Each row below holds a small network's activations on one input, seen along a few directions.
Each table varies a few parts of the input and shows all the possible inputs, shuffled.
Descriptions start from the smaller parts, as in this example, which fits no table here: one of 8 places around a ring, together with either a single point or one of 9 places along a line or (one of 3 separate values, together with one of 4 places along a line).
Shared parts are said once, and a part with two or three values counts as separate values.
In the rows, 128 means zero.

Other details of the inputs shift rows strongly along three fixed directions, in all tables alike. That doesn't count.

Rows:
row 1: [111 115 126 104 148 190 130 170 142 136 130 125 110]
row 2: [139 155 134 121 131 164 130  95 149  95 128  97 140]
row 3: [129 123 142 163 106 143 114 122 129 116 135 131 146]
row 4: [140 134  86  88 160  71 140 134 113 154 103 129 106]
row 5: [120 113 108  97 145  79 144 146 113 151 125 150 120]
row 6: [126 120 149 164 104 141 117 119 131 117 133 131 141]
row 7: [132 129 145 136 134 217 122 136 148 101 129  82 134]
row 8: [136 118 137 165 110 153 111 119 125 116 140 137 147]
row 9: [140 152 131 129 124  94 146  73 132 105 128 131 134]
row 10: [121 112 101 114 133 113 116 172 116 169 104 135  93]
row 11: [119 129 141 142 115 120 136 100 130 107 152 151 160]
row 12: [131 147  91  92 165 143 144 118 145 120 109  98 111]
row 13: [129 145 136 120 128 111 147  94 131 104 147 142 157]
row 14: [118 132 141 146 114 104 124 120 122 122 149 134 158]
row 15: [124 134 113  99 139  80 132 146 123 146 126 130 122]
row 16: [132 131 109  87 167 137 161 124 146 119 104  89  98]
row 17: [135 107 145 162  96 127  99 160  99 153 132 155 130]
row 18: [130 111 124 149 115  77 132 121 115 140 122 155 121]
row 19: [138 140 112 103 149 149 127 120 133 119 120 108 116]
row 20: [126 127 151 140 109 145 124 120 124 118 155 152 151]
row 21: [121 107 136 134 129 191 120 163 133 137 118 122  96]
row 22: [120 102 141 162 103 131 102 162 111 163 125 152 112]
row 23: [128 161 131 123 124  91 136  91 140 108 146 128 158]
row 24: [132 108 133 133 116 108 114 160 106 165 116 142 107]
row 25: [133 128 141 148 104 103 116 117 116 137 127 147 131]
row 26: [111 114 148 160 104 127 103 152 118 137 150 149 146]
row 27: [138 128  88  93 161  93 143 134 123 142 105 117 109]
row 28: [122 103 136 121 137 188 119 178 133 145 111  99  99]
row 29: [119 165 130 114 146 162 142 100 168  91 140  91 148]
row 30: [139 151 132 132 123  88 150  75 126 107 129 131 138]
Description of these inputs: one of 5 places around a ring, together with either one of 2 separate values or one of 4 places along a line.
Changing only the place on the ring of 5 turns row 23 into row 14. The same change can be made to row 2. Which row results?
Answer: row 7
Change only the choice among 2 separate values in row 15. List by row number the other rows that result.
Answer: row 13
Start at row 6 and move only the place on the ring of 5, one step at a time. The first step leads to row 22. Which rows follow, in order?
Answer: row 25, row 24, row 28
List by row number the other rows that have the place on the ring of 5 in common with row 18.
Answer: row 3, row 6, row 8, row 11, row 26

Rows:
row 31: [100 138 119  85 161 213 111 185 161 108 147  72 146]
row 32: [114 113  64  49 180 102 140 193 118 192  97 140  83]
row 33: [101  85 170 171  95 167 128 160 114 147 160 184 135]
row 34: [165 133 115 148 102  51 127  72 100 132 107 157 143]
row 35: [141 124 119 179 105 156  99 109 126 112 131 127 152]
row 36: [134 145 102 139 136 106 147  60 147  88 119 111 143]
row 37: [138 160  69  38 192  67 179  97 130 135 112 134  97]
row 38: [139 132 153 100 162 242 159 135 162  98  94  44  80]
row 39: [136 171 144 107 133 101 199  18 150  73 151 142 161]
row 40: [ 94 140 106  56 186 147 157 155 174 102 130  82 118]
row 41: [104 155 139 144 116  85 128  95 139  90 175 144 196]
row 42: [105  74 122  79 149 111 112 251 102 195 125 161  79]
row 43: [117  79 171 211  68 148 120 118 117 125 138 161 143]
row 44: [147 141 152 142 119 219 111 125 124 110 166 141 160]
row 45: [169 125 132 162 107 180  98 105 122 106 127 121 136]
row 46: [120 119  97  66 150  71 107 206 104 181 129 144 115]
row 47: [172 176 104 144 118  31 130  59 109 118 111 119 139]
row 48: [156 123 157 182  97 196 113  78 129  81 142 128 146]
row 49: [114 162 133 138 133 110 169  44 151  75 167 149 172]
row 50: [110 116 171  87 144 227 141 172 162 103 145  93 129]
row 51: [138 136  73 107 158  75 121 157 117 167  84  92  89]
row 52: [ 91  94 157 162  88  47 128 155 105 155 161 193 167]
row 53: [163 143 151 172  95 121 106  99 106 125 110 116 138]
row 54: [ 99 161 128 163  75  13  93 108 129 163 124 156 134]
row 55: [120 142 100  92 167 204 128 154 148 125 137 109 127]
row 56: [104 120 141 118 104 170  61 217 137 188 103 119  59]
row 57: [142 169  66  64 187 116 171  65 173  89  77  53 121]
row 58: [133 159  69  89 174  34 160 103 133 139  83  87  96]
row 59: [124 140 104 135 139  20 155  90 122 134 107 125 115]
row 60: [103 109 150 161  86  76  90 170 101 159 162 180 182]
row 61: [139  72 174 186  78 172 117 139 105 137 126 162 113]
row 62: [152 150 170 180 104 148 138  58 136  78 136 107 144]
row 63: [116  92 124  78 134 114  97 228 100 192 126 146 112]
row 64: [121 112 124 118 164 239 137 135 174  91 113  74 101]
row 65: [143 179 109 131 141  91 147  61 146  99 102  72 147]
row 66: [144 121 133 134 103  94 119 131  87 167 142 194 145]
row 67: [156 150 174 189 103 201 114  76 136  76 141  96 145]
row 68: [116  85 172 155  91 154  78 209  96 161 170 177 144]
row 69: [145  98 119 153 106  45 133 107  95 146 116 180 108]
row 70: [112  82 133 145 124 112 126 192 107 178  93 123  77]
row 71: [126 126 113  55 185 185 162 152 147 129 121 113  80]
row 72: [113 125 154 163 117 215 121 130 134 107 171 149 156]
Changing only one part turns row 56 into row 54. The same change can be made to row 38. Which row results?
Answer: row 70
Changing only one part turns row 72 into row 37. The same change can be made to row 49. Which row results?
Answer: row 71
What do these inputs look like to the network?
Answer: one of 2 separate values, together with either a single point or (one of 4 places along a line, together with one of 5 places along a line)
Start at row 65 and move only the place on the line of 4, one step at a time. The first step leads to row 57. Which rows follow, in order?
Answer: row 32, row 60

Rows:
row 73: [137 142  88  67 162  40 167 106 122 146  99 130  97]
row 74: [132 107 134 146 133 222  97 175 143 135  93  69  84]
row 75: [123 101 144 156 110 172  96 177 105 150 149 155 135]
row 76: [105  95 154 147 114 176 101 188 126 145 141 136 129]
row 77: [145 147 121  91 164 207 154  96 160  82 122  80 129]
row 78: [122  73 192 222  58 164  88 167  94 144 164 182 153]
row 79: [116 148  65  46 173  42 144 146 131 158 111 127 113]
row 80: [110 177 139 133 126 118 150  57 168  69 153 104 187]
row 81: [121  74 161 183  96 196 105 177 111 150 136 160 106]
row 82: [146 151 150 147 127 231 108 118 157  93 111  57 116]
row 83: [114  99 108  71 165 160 119 224 122 181 103 116  65]
row 84: [154 123 100 163 103  33 101 120  88 167 102 155 120]
row 85: [130 120  84  79 161  33 170 117 119 150  92 133  93]
row 86: [112 148 150 102 144 237 120 148 173  96 144  77 135]
row 87: [110 113 103  57 175 157 124 215 135 167 105 103  74]
row 88: [129 104 102 124 117  21 133 145  86 190 107 193  88]
row 89: [144 155 187 201  67 100 132  35 121  73 178 162 207]
row 90: [149 182 109 100 161 150 177  23 169  56 127  91 148]
row 91: [115 118 124 152 106  46 130 122 106 149 136 170 138]
row 92: [145 119 164 210  63  79 108  89  86 125 173 200 194]
row 93: [131 195 108  89 163 105 163  44 167  61 144  90 176]
What do these inputs look like to the network?
Answer: one of 3 separate values, together with either a single point or one of 6 places along a line
Changing only the choice among 3 separate values turns row 75 into row 83. The same change can be made to row 84. Which row results?
Answer: row 82
Change only the choice among 3 separate values in row 73. List by row number the other rows that result.
Answer: row 77, row 85
